These are the activations of a small network on made-up records, seen along a few directions, one row for each record.
Each row is followed by the record's values for the fields BARUK, VADA, PEGA, TIKA, FOSUT, NAR.
A field that a record lacks is written absent.
The largest differences between rows may come from other fields.
Random noise pushes rows far along 13 fixed directions. That doesn't count. These rows show it; they differ only by the noise:
[ 287  160  113  473   62 -214 -449  424  366  222 -303 -431 -688  -56
  220 -108  225  399 -506  -98  101 -262  279  -18  271  415   55 -369]
[ -57 -385 -109 -865  243 -181 -546 -276    6 -178 -513 -351   22 -353
  -11  711  -93  -97  -95  465 -637    2  595  125 -179 -133  338    5]
[ 137  -57   92  251  -14  -76 -115   31 -229  117  202 -206  201 -222
  175  232   96  230  -70 -219 -176 -143  -38 -165  -26  300  184 -266]
[-255 -479 -243 -287   59 -287 -226  -58  105  183  -48  -92  188 -220
  -27   58   36 -147  -41 -300 -264  291 -197  -36 -203  168  233  122]
[ -53   29 -262  -48  168 -269  -44  169  660  225 -207 -118  -78  -98
  169  -81  225 -126 -120  328 -233 -165  -81   62  335   10  193  136]
[-171  -19  -73 -135  160  -96 -171  -26  359  191  141  144 -273  355
    0 -406  -72   39  315  109  375    4 -240 -207  183 -209 -269  469]
[ 213  211  170   24 -156   73   -6 -129  135  225 -175 -121  -49  -90
  146  166  -50   50 -138  -59 -178 -313  258  194   26  311  -48  -78]
[ 427  -82 -240  318 -147 -124   65  137   86    4  -15  305  352 -367
  209  -95 -196 -422  -74 -317 -183   37    9  259  -98  233  200 -611]
[ 433   30 -469  256 -229 -200  133  478 -327  414 -203   90  557  -11
  -65    1  201  -31  -27 -390 -474 -502 -237  433  196   -4 -105  -21]
[ 424 -341 -172   85  231 -294 -477  155  120   17  366  184  -83 -143
  395 -140 -301 -193  285 -193   91  449 -192 -474    9 -197   -8 -504]
[  89   58 -185 -736  105 -203   67 -540  388  271 -151 -132   50 -135
 -253  391  -75 -219 -173  420 -612   74   43   63 -127 -742   23  659]
[ -22 -200 -427 -154   41   74 -165   29 -246  -41  106  344  426 -105
   26 -133  -88 -207  516 -121   91 -151  -71   78    8 -280  -57   66]
[ 263 -105  290  329  120  -39   38  185  253  -21  -71  -77 -472 -241
  487 -247  -20    7  -80 -292  202  161 -169 -256  170  250 -139 -483]
[-104  260 -183  255 -113  459  -65  -42 -285  382 -127 -118 -357 -243
  208  -94  606  460  206 -675  354 -378   16   35  -58  397 -315  274]
[ 657  257  -55   20   68 -251 -139  237 -213 -156   67  267  465  495
  -75  216 -414  -10  260  827 -288 -651  280  195  355 -379  -39 -188]

[  68  -17   88   90   37   35  396   33  313 -291 -419  302 -227 -235
   11 -134 -141 -360 -161  143   84  209  144  352  -80   46  142 -319]  BARUK=pozu VADA=zut PEGA=puf TIKA=absent FOSUT=vagu NAR=absent
[-146 -157  697 -183   64   94  -18 -256   60   -1  172  -50 -184  121
  274   75 -431    8  344 -168  266  388 -124 -300  -38   12 -349  -84]  BARUK=voze VADA=zut PEGA=absent TIKA=absent FOSUT=vagu NAR=absent
[-454  379 -325 -182 -126  409  114 -167  504  369 -541 -326 -387 -425
  361   48  857  131  -57  -78  -35 -439  211  396  215  486 -110  568]  BARUK=punu VADA=absent PEGA=gopak TIKA=zuvav FOSUT=rap NAR=vekim
[ 181  328  -85   72  -33  287 -208 -368  256  216  114  224 -616  -49
    0 -211 -245  -15  123 -214  407  349  219 -178 -150 -479 -352   86]  BARUK=voze VADA=absent PEGA=absent TIKA=absent FOSUT=nedut NAR=getil
[ 307  597 -536  341  163  124 -407 -133 -226 -264 -108  -23 -682 -167
 -152   22  514  488 -204  155  559 -193  455  144 -320 -333   88  213]  BARUK=punu VADA=zut PEGA=puf TIKA=zuvav FOSUT=vagu NAR=absent
[-142  335 -115  278 -159  129  447   61  301   82 -166   66  426 -104
  478  170  386  -55  133  362 -251 -686  -80  259  432  621  231  -22]  BARUK=punu VADA=gaged PEGA=puf TIKA=kufev FOSUT=rap NAR=absent
[ -12 -284 -621 -530  217  -76 -451  255   80  -66 -417   56 -174  -18
  -97 -163   90 -170  351   86   56    0  206  283   16 -276 -205  166]  BARUK=depib VADA=absent PEGA=puf TIKA=absent FOSUT=tup NAR=rom
[-160  351  372    8 -223  398 -311  -17  520  318 -160 -325 -362  -15
   30 -157 -338  168 -265   80  276 -603  621  139  515 -127  -65  -11]  BARUK=pozu VADA=absent PEGA=puf TIKA=absent FOSUT=bizo NAR=getil
[ -41    0  -37  149   21  -35  -25  170  368   -2   96 -210   22 -234
  -31 -179  -63  -96 -482  201 -114 -111  102 -100  288 -330  327 -177]  BARUK=vepif VADA=absent PEGA=gopak TIKA=zuvav FOSUT=bizo NAR=vekim
[-271  246 -524  -28  276   -6 -241 -130  547   45  243  -81 -232 -214
 -354 -182  422   25 -153  444  300  -58   76 -163  135 -574  302  432]  BARUK=luru VADA=sak PEGA=puf TIKA=absent FOSUT=vagu NAR=absent
[-241 -117  106  410  -18  221   32  152 -192  -96  -78 -123 -330 -208
  -79 -301   41  183 -215 -413  311   64   11 -213   51  128  -13 -205]  BARUK=depib VADA=absent PEGA=absent TIKA=absent FOSUT=nedut NAR=getil
[ 163 -179  241  349  248  263 -135  456 -337 -123  118 -411 -405 -510
  452   -8  234  341   15 -352  157   34   14 -498  365 -269  -71 -661]  BARUK=pozu VADA=absent PEGA=gopak TIKA=zuvav FOSUT=bizo NAR=vekim
[-121 -273  142 -163 -105  451  -42 -168 -308   49  -77 -237   74 -650
  203  211  -13 -106   34 -536  -77  -22  167 -112 -114   12  -63 -264]  BARUK=depib VADA=sak PEGA=puf TIKA=absent FOSUT=vagu NAR=absent
[ 134 -231  166 -304  -76  105 -865  -87 -104   18   39 -258 -217 -129
  162  160 -289  155   95 -360   84   -3  573 -142  -80  248 -224 -352]  BARUK=depib VADA=absent PEGA=gopak TIKA=kufev FOSUT=rap NAR=vekim
[-202 -111  389  418  -72 -185  206  241   57 -165 -239 -138 -204    0
   55 -308  -41  121 -399 -359  279  128 -252   62  136  214  -32 -279]  BARUK=voze VADA=zut PEGA=gopak TIKA=absent FOSUT=nedut NAR=absent
[ 111  340 -441   91   15 -322 -133 -288  598   23  379  344  260  351
 -184   35 -133 -223   -6  852  -46   -3  225    4 -100  -30  539  149]  BARUK=vepif VADA=absent PEGA=puf TIKA=zuvav FOSUT=nedut NAR=rom
[ 157  -12  -60   -2  279 -253 -146  246 -189 -418 -222 -110 -343  254
 -338  108  -54  266 -292  554   89  -21  197 -119   46 -517  140  -55]  BARUK=vepif VADA=absent PEGA=absent TIKA=absent FOSUT=tup NAR=kis
[-275  -22 -581 -242   81   10  160  106 -121  439 -458   80 -252  190
 -212   32  628  148  146 -238  -98  117 -295  128 -185 -153 -253  849]  BARUK=vepif VADA=sak PEGA=gopak TIKA=absent FOSUT=vagu NAR=absent
[-149  163  466  365   -9  -64  101 -246  407  392  600  -78  -60   41
  596   37   93  184  199 -317  182  346 -474 -503  -37  624  -32 -112]  BARUK=voze VADA=zut PEGA=gopak TIKA=kufev FOSUT=vagu NAR=absent
[ 322  192 -212  156   59 -562 -651    2 -263   14  311 -225 -160  492
 -473  341 -118  558 -447  268    9   73  234 -148 -345 -287  220  109]  BARUK=punu VADA=absent PEGA=gopak TIKA=absent FOSUT=tup NAR=kis
[-135  201 -367  182   -7  261  267  -19 -143   76   84  284 -119 -140
  -51 -243  498   12  344 -272  376  -44 -204  103 -210  147 -167  268]  BARUK=depib VADA=ladid PEGA=puf TIKA=absent FOSUT=vagu NAR=absent
[ -24  117  122   15    9  269 -252   64  -30   28  165  -88   37  144
  448   47   58  234  396  154  133 -414  136 -178  307  297 -142 -212]  BARUK=voze VADA=absent PEGA=gopak TIKA=kufev FOSUT=tup NAR=rom
[ 388  382 -118  221   90 -230  105  163 -235  125   52  -33 -167  226
  124  151  343  425    9   93  -24 -260 -297  -98  145 -452 -277  258]  BARUK=punu VADA=zut PEGA=gopak TIKA=kufev FOSUT=vagu NAR=absent
[ -89 -125 -475  -87 -136 -100 -341   93 -210   49  186  478  381  310
 -334 -137 -378 -216  325  -79  173  120   83  135 -239 -234  136   -7]  BARUK=pozu VADA=absent PEGA=absent TIKA=absent FOSUT=tup NAR=kis
[ 509  273  158   -9 -166   21   33 -235  -86  383  -50 -312 -381  107
  285  290  185  298 -178 -299 -249   87  -84 -268  -93  284 -301  138]  BARUK=vepif VADA=absent PEGA=puf TIKA=zuvav FOSUT=nedut NAR=rom
[ 187  280  742 -218 -276  313  120 -203  223  227  370 -190  366  178
  216  228 -526  -16  307  263 -151 -487  225 -152  504 -194 -383    7]  BARUK=vepif VADA=absent PEGA=absent TIKA=absent FOSUT=rap NAR=kuva
[-138 -267   82  327   16 -289  -13  182 -294  174  447  367  112  533
  153 -246  -87  125  418 -419  196  368 -600 -413 -210  693 -104  -60]  BARUK=depib VADA=zut PEGA=gopak TIKA=kufev FOSUT=vagu NAR=absent
[ 265  226   90  351 -164  225  189 -285 -276   -8  295  106  -40 -164
 -176  -67   46   73 -144 -417  259   41  -30   15 -284 -282 -144  -61]  BARUK=voze VADA=sak PEGA=puf TIKA=zuvav FOSUT=vagu NAR=absent
[ 395  530 -722   73   66  -71 -526  103  407  142 -289   99 -697  -61
  -18   -9  449  103   -5  240  168  -63  526  303 -133 -236 -104  155]  BARUK=punu VADA=absent PEGA=gopak TIKA=absent FOSUT=rap NAR=kuva
[-126 -363  170 -191 -242 -171  269  114  245  427 -175 -241  633 -246
  143  421 -201 -429 -289 -267 -884  139 -153   91   65  378  340 -220]  BARUK=vepif VADA=sak PEGA=absent TIKA=absent FOSUT=vagu NAR=absent
[ -90  296 -486  117  -72  221  572 -302  -78  156  640  366  738 -191
 -167 -134  224 -157  280  -40  -33  -28 -437   66 -117 -488  111  470]  BARUK=pozu VADA=absent PEGA=gopak TIKA=zuvav FOSUT=bizo NAR=vekim
[-190   88 -391   88  -71 -404  -14  268  274  323 -408  -67 -155  422
 -477  -30  432  130 -506   16 -213   -6  -82  469 -114  463  155  397]  BARUK=voze VADA=sak PEGA=gopak TIKA=absent FOSUT=vagu NAR=absent
[ 130   93 -413   10  -38  108   47 -120 -172  393  176  159  136 -211
  -53  133  139  -32  108 -313 -197  192  -53  -78 -231 -129  -10   53]  BARUK=luru VADA=absent PEGA=gopak TIKA=absent FOSUT=bizo NAR=getil
[ 193  117 -119   58  175  113  101   81 -325   44 -209   16 -296 -115
  325  421  407  210  168   88 -147   47   -4 -268  -28  -83  -68  -43]  BARUK=vepif VADA=sak PEGA=gopak TIKA=absent FOSUT=vagu NAR=absent

Which values does each new row have?
[ 310  176  272  193   53   82  614 -212  -90 -200  -58  -29   50 -475
  437  431  126   48 -177  169 -427   76  -83 -184   41  -51  172 -415]  BARUK=pozu VADA=absent PEGA=gopak TIKA=kufev FOSUT=nedut NAR=getil
[ 513  279  -77  329 -447 -339 -267 -338 -107  232  478  455  215  448
 -639  -73 -618 -107 -380 -291   71  217  147  275 -664   20  125 -142]  BARUK=voze VADA=zut PEGA=puf TIKA=kufev FOSUT=vagu NAR=absent
[  15  465 -399  397   27   47 -196   25  166  518  539    9  140   67
  253   51  340  338  362  110   59 -255  -36 -293  242  141   27  196]  BARUK=depib VADA=absent PEGA=gopak TIKA=absent FOSUT=nedut NAR=getil
[-712  -45  -31 -396 -267  -38 -569 -217  -78  577  358 -409  547  124
 -167  217  -35  299   69 -269  -81 -491   77   -9  102 -288   95  723]  BARUK=punu VADA=zut PEGA=gopak TIKA=zuvav FOSUT=vagu NAR=absent
[ 108  105  354   44  207  294  666 -334 -101 -442  246 -112   60 -487
  -22   55  256   -4  -26  187  152  -12 -175 -148   19 -460  -66  -18]  BARUK=luru VADA=sak PEGA=puf TIKA=zuvav FOSUT=vagu NAR=absent
[  -2   88 -246  -60  297 -194   -2   30  -33 -186 -166  -81 -312  -57
 -309  334  546  246 -110  434 -114  256  159  112 -379  -22  265  163]  BARUK=pozu VADA=absent PEGA=gopak TIKA=absent FOSUT=vagu NAR=kuva
[ -82   74  314 -168  150  192  576 -223 -231 -603 -403  149  -88 -114
   80  228  160   31  117  422  100 -107   55  245 -119   71   17   -8]  BARUK=pozu VADA=zut PEGA=puf TIKA=kufev FOSUT=vagu NAR=absent
[-231 -379  234   36   32  156   49  615 -285  216 -495 -152 -251   28
  452 -139  278  183  400 -526   53 -137 -312  -73  389  310 -389 -112]  BARUK=pozu VADA=zut PEGA=puf TIKA=absent FOSUT=vagu NAR=absent
[ 144    4  592 -369 -220  260  146 -333 -380 -140 -614 -107 -580   63
   34  222 -397  106 -149 -378  114  135  338  245 -414   12 -548  -15]  BARUK=punu VADA=absent PEGA=gopak TIKA=absent FOSUT=tup NAR=kis
[-408 -631  174 -283  149 -129  173  317 -258  -63 -148   22  122  157
   81  -70 -177  -61  319  -82 -187  303 -500 -349  306 -153  -94   41]  BARUK=pozu VADA=absent PEGA=absent TIKA=absent FOSUT=nedut NAR=getil
[ 143   54  344 -539   64   -3 -111 -345  190   98 -154 -216 -271   90
   35  523 -116   -9    0  398 -341   94  259  -40  -49  -99 -166  114]  BARUK=voze VADA=sak PEGA=puf TIKA=absent FOSUT=vagu NAR=absent
[-112  -61 -336  112   93 -454   -8  305  473  187  -47    8  207  -45
  -39    8  187 -205 -146  165 -257  149 -240  181  150   38  329  -65]  BARUK=voze VADA=zut PEGA=absent TIKA=absent FOSUT=vagu NAR=absent
[  18   34  -48  205  104  -86  139   81  145 -148  -34  235 -303 -133
  374 -147   88  -83  142 -178  337  299 -224  -30  -81   59 -101 -170]  BARUK=punu VADA=zut PEGA=gopak TIKA=absent FOSUT=vagu NAR=absent
[ 445  243 -385   -3  240  131  104 -378 -109 -122  170  200 -264 -238
  103  216  277  -63  141  326   13  230   24 -224 -329 -246   19   42]  BARUK=depib VADA=sak PEGA=puf TIKA=zuvav FOSUT=vagu NAR=absent
[ -87 -518   71 -341  233    0  -11  -29 -345 -631    0  265  237 -106
  338   24 -354 -286  414  169  128  233 -134 -135   47 -302  -80 -221]  BARUK=punu VADA=sak PEGA=gopak TIKA=zuvav FOSUT=vagu NAR=absent
[ 143   86  203  -78 -177  -80   12 -251 -248 -157 -342   59 -136  187
 -302  148 -175   27 -306  -35    6   40  286  476 -424  275  -37  -10]  BARUK=voze VADA=zut PEGA=puf TIKA=zuvav FOSUT=vagu NAR=absent
[ 238  399   84  432 -225  348  397  -39 -529  385  565 -409  442 -360
  147  289  492  422   14 -425 -313 -503 -281 -268   90  238  -28  -66]  BARUK=depib VADA=absent PEGA=puf TIKA=absent FOSUT=tup NAR=rom
